These are the activations of a small network on made-up records, seen along a few directions, one row for each record.
Here are examples, each followed by its value of one field, KUZEL.
The largest differences between rows may come from other fields.
In the rows, zero is written as 500.
Random noise pushes rows far along 3 fixed directions. That doesn't count. These rows show it; they differ only by the noise:
576	440	490	464	494	405	389	608	459	463	472	618	460	424	465	371	461	590	506	407	495	635
505	414	517	559	399	516	591	502	463	486	557	557	424	465	478	456	468	638	428	503	532	543
509	490	545	542	552	401	475	538	513	469	540	560	448	477	467	459	515	547	480	541	474	466
502	395	512	567	364	544	622	492	453	490	565	556	417	465	481	458	457	661	414	498	546	555
447	330	597	650	418	563	732	448	515	516	687	549	362	543	522	530	447	727	356	597	604	418

515	374	507	402	771	315	317	647	549	527	535	667	505	485	525	442	437	504	569	446	506	522
dile
522	475	606	507	659	403	464	398	608	502	553	449	528	512	554	438	482	381	363	584	645	340
mef
451	526	476	484	440	561	538	450	461	573	537	480	532	458	473	547	493	501	479	562	464	487
dile
600	255	442	484	334	634	549	570	455	504	469	616	446	476	576	367	391	616	407	367	624	707
fasik
546	535	421	535	449	493	501	434	508	469	372	506	536	405	475	504	526	373	531	478	404	549
napaf
388	432	511	610	280	757	846	262	452	515	608	396	490	496	533	628	424	635	338	615	521	439
zavup
487	285	623	507	535	508	507	562	548	502	670	573	413	610	528	535	432	765	543	468	501	454
zavup
486	614	429	450	494	459	491	484	498	440	489	417	592	441	528	546	533	429	542	473	468	546
bif
534	371	665	489	734	406	467	618	609	477	635	560	400	653	606	505	489	643	520	590	536	475
kepab
508	507	488	544	348	626	718	389	469	473	594	408	452	575	498	693	589	617	456	607	484	480
mef
383	521	611	700	667	494	675	387	709	555	706	368	450	645	611	603	569	449	476	782	462	211
bif
538	470	581	522	668	376	457	533	532	555	496	517	620	507	539	367	497	320	384	435	605	384
katim
418	524	610	598	568	561	610	367	548	468	627	375	518	496	535	641	516	470	453	669	472	275
zavup
402	457	442	489	332	648	701	447	420	536	530	490	504	498	541	576	538	568	512	559	484	472
dile
631	465	422	416	323	618	550	584	413	489	565	558	373	540	506	496	386	691	574	415	501	644
mef
461	440	608	508	540	462	500	484	504	484	525	514	434	589	531	515	499	561	512	480	522	526
kepab
481	524	441	524	507	530	413	568	459	407	408	460	525	485	510	521	471	541	527	493	477	578
buzak
422	427	507	582	397	610	594	463	503	617	530	463	391	509	549	549	499	600	484	511	477	479
rad
574	301	459	526	275	574	473	516	441	549	471	620	441	405	557	374	345	592	477	337	610	709
napaf
464	639	505	594	558	448	537	418	557	527	460	438	591	569	444	536	571	264	425	573	405	310
katim
460	467	505	565	449	659	680	483	486	447	628	488	464	593	513	687	557	708	535	612	473	492
buzak
566	410	361	382	239	659	536	613	348	463	515	565	400	487	482	474	413	632	594	326	550	814
kepab
445	560	590	469	713	478	435	555	576	450	465	526	477	599	485	513	547	470	615	597	471	357
buzak
505	481	493	521	222	638	699	456	450	479	493	510	455	495	523	536	534	681	507	513	486	519
napaf
533	598	357	483	348	608	610	580	472	508	448	366	500	482	444	576	633	475	617	617	282	484
rad
530	388	368	450	292	555	534	574	422	492	456	509	492	535	508	453	429	608	617	328	455	692
bif
561	617	402	487	466	508	437	538	429	421	351	488	528	461	498	539	586	365	566	499	333	542
fasik
442	640	508	507	537	462	568	517	477	592	495	448	532	468	474	631	592	387	566	649	422	400
rad
538	527	547	512	398	569	554	435	447	483	390	469	579	475	496	507	521	452	387	409	500	576
katim
436	535	493	597	341	582	628	319	429	496	394	465	512	394	410	416	524	391	298	500	576	553
fasik

Which value of KUZEL does each new row have?
588	315	574	421	545	502	471	628	575	535	496	560	431	478	535	449	466	681	514	472	554	607
rad
608	575	414	405	510	537	391	605	424	403	427	485	444	432	493	474	508	464	664	364	421	696
kepab
418	772	491	576	587	407	632	384	596	437	490	344	580	571	445	649	661	382	589	679	254	322
bif
464	275	565	603	240	744	792	341	381	637	616	482	413	518	582	473	302	706	298	456	777	639
kepab
459	626	591	552	617	363	505	495	551	446	563	432	494	631	460	606	598	422	597	668	398	313
kepab
370	383	661	625	531	528	753	391	633	576	783	495	451	629	629	634	379	658	364	653	709	325
bif
534	437	541	505	560	389	342	510	559	550	437	573	622	511	464	428	474	275	430	374	616	491
katim
507	523	358	422	299	562	518	450	379	497	369	561	559	368	472	398	443	473	343	356	602	698
fasik
382	465	593	680	411	547	681	334	487	512	573	452	459	524	453	501	558	497	313	548	617	312
fasik
436	446	569	532	554	389	470	524	534	476	574	495	478	550	507	436	493	554	524	433	514	492
bif
